A small network was shown many inputs. Here are its activations along a few directions, one row for each input.
Each table varies a few parts of the input and shows all the possible inputs, shuffled.
A made-up example of a description, with smaller parts first: one of 5 places around a ring, together with either a single point or (one of 2 separate values, together with one of 4 places along a line) or one of 11 places along a line.
Shared parts are said once, and a part with two or three values counts as separate values.
In the rows, zero is written as 128.

Other details of the inputs vary at random and push rows far along two fixed directions, the same in every table; ignore that.
These rows show it; all are for the same input, with only those details redrawn:
[153 140 110 125 131 150 190 126 103 107  99]
[187 145 125 132 134 176 226 105 111  85  86]
[124 127  67  94 128 141 170 134  66 145 115]
[119 154 206 201 143  85 120 174 204  62  93]
[ 77 120  67  96 126 101 121 159  74 157 132]
[117 140 141 152 135 107 141 158 141 102 102]
[178 143 108 121 134 174 219 107  96  99  93]
[ 87 130 101 123 131  97 120 165 103 136 122]

Rows:
R1: [145 119   9  56 107 161 191  98  65 210 130]
R2: [ 71 114  20  87  89  74  81 166  65 212 163]
R3: [198 150 184 118 143 195 201  78 136  65  86]
R4: [ 90 118 117  99 155 131  88 133 114 168 157]
R5: [168 117 167 153 126 167 140  80 145  73 140]
R6: [113 111 123 109 103 103  80 129 110 159 152]
R7: [ 61 118 130 106 146  97  57 157 128 172 153]
R8: [154 125  81  60 125 166 156  91  68 186 137]
R9: [129 135  55 106 114 117 148 140 100 186 135]
R10: [101 133 147 175  98  64  87 163 196 127 122]
R11: [109 114 119 112 132 123  87 128 127 177 158]
R12: [141 128 210 180 116 103  82 129 197  95 136]
R13: [ 67 140 157 170 138  61  76 187 209 131 117]
R14: [ 67 115 171 157 153 103  46 147 163 105 164]
R15: [ 91 106  63  46 132 150 116 117  33 173 155]
R16: [ 37 113  78  63 141  85  47 166  78 213 165]
R17: [179 123 128 121 162 212 182  63 121 117 142]
R18: [103 158 186 194 136  76  97 186 201  75 103]
R19: [135 168 192 201 146  98 129 167 219  88  96]
R20: [120 135 180 146 131 106  86 133 177 141 132]
R21: [145 142 222 171 112  96  88 133 198  92 113]
R22: [106 146 160 175 145  87 122 172 181 120 105]
R23: [ 96 109 123 134 140 114  63 128 140 171 179]
R24: [ 56 131 160 189 101  15  35 204 191 141 138]
R25: [154 131  92 102 125 163 193 111 110 113  97]
R26: [110 124 170 131 148 132  99 132 142 100 135]
R27: [236 128 189 155 128 215 203  52 145  46 107]
R28: [217 129 204 180 120 175 159  75 181  66 117]
R29: [183 114  98  97 137 197 167  68  93 156 146]
R30: [152 100  93 111 114 158 123  81  93 153 170]
R31: [ 69 101  32  74  95  89  98 154  70 183 146]
R32: [ 69 104 110  91 110  89  55 146  89 154 160]
R33: [176 136 166 115 116 156 157  95 122  87 106]
R34: [123 121 145 131 161 155 109 116 139 134 144]
R35: [152 139 119 132 133 144 185 129 113 100  99]
R36: [163 112 104  90 145 208 172  75  72 118 137]
R37: [237 132 177 134 124 215 217  51 129  54 101]
R38: [131 124  36  88 115 132 171 123  66 202 136]
R39: [148 142 120 146 107 120 149 140 129 104 110]
R40: [102 141 181 195 114  63  93 175 189  85 111]
Q: The inputs of R18 and R9 match in every part but one. If R35 is changed in the same way as R18 into R9, which row does it become?
A: R38
Q: Describe the family of inputs behind these rows.
A: one of 5 places around a ring, together with either one of 3 separate values or one of 5 places along a line
Q: Start at R8 and move only the place on the line of 5, one step at a time. The first step leads to R20. Which rows follow, in order?
A: R11, R29, R23
Q: Which other rows agree with R13 in the place on the ring of 5? List them by row number.
A: R4, R7, R16, R17, R19, R22, R34
Q: Start at R13 and move only the place on the ring of 5, one step at a time. The first step leads to R25. Which rows follow, in order?
A: R31, R10, R1
Q: Change only the choice among 3 separate values in R10. List by row number the other rows that result.
A: R2, R24

Rows:
R41: [ 92 140 181 167 135  80  87 169 177  94 115]
R42: [132 142 102 136 116 112 151 148 131 140 111]
R43: [192 135 142 132 126 175 176  85 141 116 117]
R44: [ 94 142 176 172 136  82  90 167 186 102 117]
R45: [ 70 115 148 130 134  89  49 159 137 133 152]
R46: [ 79 103  56  80 117 108  96 143  67 190 158]
R47: [119 139 119 129 134 119 146 150 119 117 109]
R48: [177 127  68  80 122 189 214  84  62 134 112]
R49: [113 120  62  72 130 144 150 124  56 161 132]
R50: [138 115 135 121 127 144 115 105 121 135 147]
R51: [ 93 116 148 141 122  89  52 142 152 151 162]
R52: [ 77  99  62  72 124 121  81 132  65 183 169]
R53: [ 83 125 130 142 122  78  72 164 154 155 144]
R54: [177 134 146 124 135 177 186  95 119  91 108]
R55: [ 93 101  79  84 127 127  83 121  74 187 172]
R56: [ 71 118 149 130 140  92  53 159 140 135 151]
R57: [155 115 111  97 136 180 148  82  91 136 146]
R58: [196 147 153 150 124 166 205  97 149  85  88]
R59: [100 145 165 183 123  67 102 180 186 102 106]
R60: [161 161 202 199 133 117 163 145 206  50  79]
R61: [123 137  90 128 109 103 143 152 119 148 116]
R62: [ 81 131 127 148 113  63  75 174 157 149 134]
R63: [121 129 105 120 125 120 137 135 116 144 122]
R64: [176 143 222 189 134 140 139 112 210  64 104]
R65: [101 133 180 168 134  93  88 154 181  98 126]
R66: [112 103  51  59 129 157 126 106  50 180 159]
R67: [186 127  97 100 128 190 207  81  90 131 115]
R68: [187 153 144 158 128 154 209 116 151  88  82]
R69: [119 113  67  69 132 157 148 113  53 161 142]
R70: [ 81 109  68  82 129 119 101 140  74 176 156]
R71: [ 70 130 119 142 118  61  69 178 152 162 139]
R72: [126 143 138 144 130 114 147 151 135  99 103]
R73: [193 122  97  91 129 203 199  68  84 135 123]
R74: [ 63 107 137 119 134  93  35 151 118 149 170]
R75: [146 124 127 125 119 136 127 112 133 138 136]
R76: [110 124 190 162 137 110  70 132 175 103 146]
R77: [181 129 161 124 144 190 164  78 122  97 126]
R78: [186 144 218 186 134 148 138  98 208  80 118]
R79: [199 144 160 153 120 165 193  93 161  94 101]
R80: [146 137  87 111 128 148 185 125  96 128 107]
Q: The inputs of R73 and R43 match in every part but one. If R50 is changed in the same way as R73 into R43, which row does it become?
A: R51
Q: Describe the family of inputs behind these rows.
A: one of 2 separate values, together with one of 4 places along a line, together with one of 5 places along a line
Q: Change only the place on the line of 5 in R77. List by row number the other rows that result.
A: R47, R49, R56, R69

Rows:
R81: [145 133 168 140 146 150 130 116 144 106 128]
R82: [112 106  79  87 131 147 123 116  58 153 155]
R83: [126 128  85  98 137 144 162 132  78 137 118]
R84: [116 124  69  81 119 132 154 132  73 151 118]
R85: [101 122  53  94 124 122 144 143  82 165 131]
R86: [120 140 202 198 121  78  78 159 210  96 122]
R87: [ 88 109  86 101 128 114  88 138 107 176 159]
R88: [184 141 110 107 123 175 218  98 102 102  88]
R89: [172 124 100 108 128 180 178  85 104 129 129]
R90: [139 111  58  89 107 144 148 109  62 171 147]
R91: [ 85 109  95  98 133 120  85 139  79 157 159]
R92: [101 127 165 134 132 103  81 139 160 130 134]
R93: [155 134 173 171 132 140 139 116 179  86 118]
R94: [137 134 106 113 139 148 168 128  96 121 111]
R95: [134 117  95 100 133 155 141 103 108 161 141]
R96: [195 136 163 134 125 180 186  83 139  78 102]
R97: [ 46 112 120 118 137  77  32 170 113 160 169]
R98: [150 147 144 159 133 134 171 133 162  95  97]
R99: [129 137 174 164 127 101 100 138 184 130 126]
R100: [110 139 214 176 153 105  79 145 196  96 129]
R101: [169 130 118 118 119 154 160 103 120 143 126]
R102: [ 64 117 109 128 114  61  42 172 129 176 161]
R103: [ 66 120 144 129 123  73  44 163 144 140 150]
R104: [132 139 209 167 133 112 100 135 198  86 116]
R105: [191 132 161 136 123 177 186  83 136  76 105]
R106: [146 149 126 146 118 117 162 141 140 122 103]
R107: [168 156 151 163 121 126 179 134 162  99  90]
R108: [103 111 104 127 123 117 104 132 119 140 150]
Q: The inputs of R102 and R103 match in every part but one. If R101 is changed in the same way as R102 into R103, which row does it become?
A: R104
Q: Describe the family of inputs behind these rows.
A: one of 4 places along a line, together with either one of 2 separate values or one of 5 places along a line
Q: Change only the place on the line of 5 in R100. List by row number the other rows that result.
A: R81, R82, R91, R97
Q: Which other rows agree with R93 in the place on the line of 4? List them by row number.
A: R85, R87, R89, R95, R98, R108

Rows:
R109: [188 153 104 119 102 149 228 119 100  99  76]
R110: [109 121 226 177 161 128  76 127 177  59 139]
R111: [ 44 125 108 104 135  70  62 190 114 149 131]
R112: [133 125 220 200 149 132  75 121 204  65 151]
R113: [180 113 145  95 144 219 176  57  84  76 129]
R114: [184 159 124 146 141 169 252 120 115  66  62]
R115: [177 141 159 103 153 193 184  83 127 102 106]
R116: [116 112  10  64 130 155 159 125  39 197 148]
R117: [224 139 152 122 115 189 188  58 146 131 116]
R118: [139 112  32  84 109 146 162 111  74 200 143]
R119: [135 141 170 170 106  85 101 149 188 123 113]
R120: [122 131  23 102 120 134 185 144  66 158 120]
R121: [174 139 159 118 163 192 184  86 126 108 111]
R122: [ 75  91 124 117 105  84  16 133 112 165 188]
R123: [101 114  33  55 142 150 159 130  27 180 131]
R124: [ 59 117 109 118 147  92  44 158 131 189 177]
R125: [124  83  64  83 115 159 102  85  66 180 191]
R126: [ 68 119 140 104 124  80  39 156 135 178 161]
R127: [ 45 118 105 106 112  48  45 191 115 175 145]
R128: [158 164 189 211  97  75 148 160 216  74  79]
R129: [ 63 100 173 130 120  81   7 152 134 128 176]
R130: [107 167 196 196 136  72 139 190 204  44  67]
R131: [140 155 165 213 112  81 151 164 217  88  89]
R132: [206 133 142 134 133 190 190  63 155 136 125]
Q: The inputs of R126 and R132 match in every part but one. If R127 is changed in the same way as R126 into R132, which row does it become?
A: R118
Q: Describe the family of inputs behind these rows.
A: one of 4 places along a line, together with one of 6 places around a ring
Q: Change only the place on the line of 4 in R130. List by row number the other rows that result.
A: R111, R113, R115
Q: Start at R112 and move only the place on the line of 4, one step at a time. The first step leads to R124. Which rows follow, in order?
A: R116, R120

Rows:
R133: [163  95 103  57 134 209 131  48  51 155 173]
R134: [ 63 118  84 108  99  60  61 177 113 176 150]
R135: [103 122 121 132 111  92 101 143 139 164 139]
R136: [ 56 124 136 145 115  45  52 197 141 135 132]
R137: [189 158 202 169 151 168 198 108 191  58  75]
R138: [207 152 166 172 115 155 192 101 182  67  91]
R139: [124 156 219 211 148  91  96 164 233  92 116]
R140: [178 135 129 142 119 157 188 112 121  88  93]
R141: [129 137 123 122 137 130 131 135 132 155 129]
R142: [167 121  46  66 139 205 219  85  49 150 117]
R143: [186 109 184 127 143 203 133  55 134  93 155]
R144: [ 72 132 127 141 138  83  90 166 127 118 128]
R145: [104  98   7  58 108 132 132 114  39 222 165]
R146: [ 52 134 145 142 134  61  68 186 140 119 130]
Q: The inputs of R137 and R142 match in every part but one. If R146 is changed in the same way as R137 into R142, which row does it become?
A: R144
Q: Describe the family of inputs behind these rows.
A: one of 2 separate values, together with either a single point or one of 6 places around a ring
Q: Change only the choice among 2 separate values in R136. List by row number the other rows that result.
A: R140
